Each row below holds a small network's activations on one input, seen along a few directions.
Each table varies a few parts of the input and shows all the possible inputs, shuffled.
A made-up example of a description, with smaller parts first: values(3) and (point or line(11) or (line(6) and ring(8))).
Shared parts are said once, and a part with two or three values counts as separate values.

Other details of the inputs vary at random and push rows far along two fixed directions, the same in every table; ignore that.

Table:
R1: [ 24  -4  34  21  42 -68  24 -32 -17  19  36 -39  10  -2  63]
R2: [ 48  10   4  30  -2  17  14  24 -44  21  -2 -28  21  19  16]
R3: [ -9  21 -20   9 -13  52 -11  56  -3 -56 -13  15   4 -48 -13]
R4: [-10  34  26  21  44 -31  10   4 -43 -27  20 -37  24 -31  70]
R5: [ 14 -60 -36   7 -56  47  16  13  66 -56 -61 -10 -59 -30 -90]
R6: [ -39   68  -22   13   23   17  -12   62  -23 -100    2   -9   12  -92
   61]
R7: [  4  -2  36  12  43 -60  18 -21 -33  19  43 -29  19 -11  62]
R8: [ 14  81 -20  20  29  46   4  34 -36  14  17  15  48 -15  38]
R9: [ 32 -68  -8  24 -29 -17   7 -57 -12  91  -7 -20  13 110  -5]
R10: [-32  67 -14  15  32  19 -13  61 -28 -73   9   7  20 -66  50]
R11: [ 44 -62  59  17   1 -74  -1 -45  -4  89  37 -23  10  64 -33]
R12: [ -34  -58   49    1  -10   25  -38   18   51  -68  -17   41  -43  -16
 -100]
R13: [ -7  34   7 -48  26 -47  -2  -3 -21   9  20  -2  34  34  70]
R14: [-64  67 -16 -68  24 -11 -19  22  15 -50  11  21  26 -44  71]
R15: [ -5 -84 -33   2 -70  34  11 -11  55 -18 -62   9 -45   7 -92]
R16: [ 78   6  11 -16  -4 -35  28 -40 -54  47 -12 -46 -40  44  26]
R17: [ -70    5  -90   -8  -35   15   -8   -8   49 -101  -33   -9   -9  -87
   46]
R18: [-49 -68  39 -16 -11   4 -36   9  67 -63   7  53 -46 -40 -88]
R19: [-31  59  33  14  49  -3  -9  19 -29  -3  37  -1  33 -20  58]
R20: [ -18  -42  -34   -3  -54   66   -9   -7   70   10  -39   63  -27   26
 -111]
R21: [-64  55 -65 -13 -25  75  -5  64  28 -70 -10  20  -5 -94   3]
R22: [-47 116 -46 -58   7  35 -20  25 -28 -57  16  38 -16 -85  51]
R23: [ 72  -4  21 -22  -3 -31  24 -37 -72  66  -6 -37 -32  56  14]
R24: [ -24  -94   29  -15  -30  -29  -26  -21   77  -43  -15   14  -43  -48
 -109]
R25: [-31  45 -18   1  22 -70   4  -8   6 -47  38 -41  24 -97  83]
R26: [-41  33 -50   4   0  11  -5 -17 -14  40  16   3  44  15  73]
R27: [ -7 -35   4 -56 -51  36 -31   9  22 -49 -34  43 -87 -15 -97]
R28: [ 18 -55 -12  19 -22  -8   0 -47 -10  87  -1   1  19 105  -8]
R29: [ -8  33 -54  16 -28   1  27   6 -31  20   5 -27  26   6  68]
R30: [ 17 -37 -29  20 -11 -24  19 -54 -26  66  -9 -34  26  64  40]
R31: [-42 -67  52 -16  -3  14 -34   0  74 -25   6  56 -42 -23 -97]
R32: [-24  16 -60   0 -29  40  19  38   8 -65 -26 -20 -13 -75   5]
R33: [-27 -66  49   3 -18  18 -33  12  51 -75 -24  22 -49 -22 -94]
R34: [ -9 -88  24 -64 -26 -15 -17 -20  73 -54 -56  19 -48  12 -87]
R35: [ 40 -58  61  15   8 -68  -6 -41  -4  99  42  -4  15  75 -44]
R36: [ -7  32   3 -47  18 -52   2  -5 -20  -7  14 -20  28  17  80]
R37: [ -9  60   3 -51  43 -27  -5 -15  -7  27  23  24  44  35  57]
R38: [ -4  44  16  26  43 -35  14   1 -25 -46  15 -45  16 -44  81]
R39: [-11  46 -20 -47  25 -57  14 -10   2 -51  -4 -35  19 -30 101]
R40: [ 81 -35  38  48  26 -20  23 -13 -17  29 -28 -38 -10  54 -21]
R41: [-60  64   6 -10  50  -7 -17  10   7 -30  58  41  26 -67  49]
R42: [ -25  -12   10    3    5   69  -38   37   61  -70  -35   71  -32  -37
 -112]
R43: [-20  76 -17 -50  -1  19 -11  18 -40 -12  11  12 -23 -41  43]
R44: [ 67  -6   9  35   8   7  29   7 -49  38 -14 -41  21  27  13]
R45: [-16  67 -28 -46 -16   1  -6  19 -50 -50   7 -12 -31 -59  61]
R46: [-72  57  -6 -17  21 -28 -26  17  16 -28  53  13  32 -93  47]
R47: [ 75  20  -4  42  14  -4  37   4 -45  26 -11 -57  23  15  47]
R48: [ -2  59  39  22  60  -6  -5  -4 -33  32  42  14  41  21  37]
R49: [  -1  -32  -24   -2  -39   81   -7   18   61   -2  -33   52  -33    8
 -124]
R50: [ 28 -23  50  10  25 -45 -11 -47  13 103  46  23  26  60 -49]
R51: [ 50 -15  53  35  33  13  -1   8 -21  66  -5   7   8  70 -39]
R52: [ -1   6  38  12  34 -54   6 -11 -32  22  55 -19  20   1  61]
R53: [ 31  27  12  34  43 -15  18  18 -54  -4  -3 -37  23  -7  50]
R54: [ 45 -23 -13  23 -29  19  27   8 -19  47  -8 -29  -4  48 -20]
R55: [ 31 -32 -17  22 -36   6  23 -16 -14  81  -8  -1   9  87 -19]
R56: [ 70 -54 -17  36 -35 -16  48 -46  -1  82 -33 -42  -6  89 -13]
R57: [   2  -63  -18    1  -57   63   -4   29   49  -20  -39   27  -46    9
 -117]
R58: [-74 -11 -62 -17 -33  58 -37 -12  69 -41 -22  65  -5 -27 -45]
R59: [ 69 -18  35  32   6  34  11   8 -26  90  -7  -1  18  77 -41]
R60: [ 40 -35  -1  24 -27  16  25 -27  -6 123 -10   2  12 109 -33]
Each input here is: line(6) and (values(2) or line(8)).
Changing only the line(6) part turns R22 into R45. The same change can be made to R42. Which row results?
Answer: R6
Changing only the line(6) part turns R48 into R4. The same change can be made to R20. Which row results?
Answer: R15
Which other rows does R22 become when the values(2) part takes its other values? List them by row number.
Answer: R37
Which other rows does R39 become when the values(2) part takes its other values? List them by row number.
Answer: R16
Which other rows does R19 become when the line(8) part takes its other values? List them by row number.
Answer: R21, R26, R31, R46, R51, R59, R60
Which other rows does R52 become when the line(8) part takes its other values? List them by row number.
Answer: R2, R6, R9, R11, R29, R33, R54
List by row number the other rows that have the line(6) part in common with R57.
Answer: R3, R10, R12, R13, R18, R27, R28, R35, R55
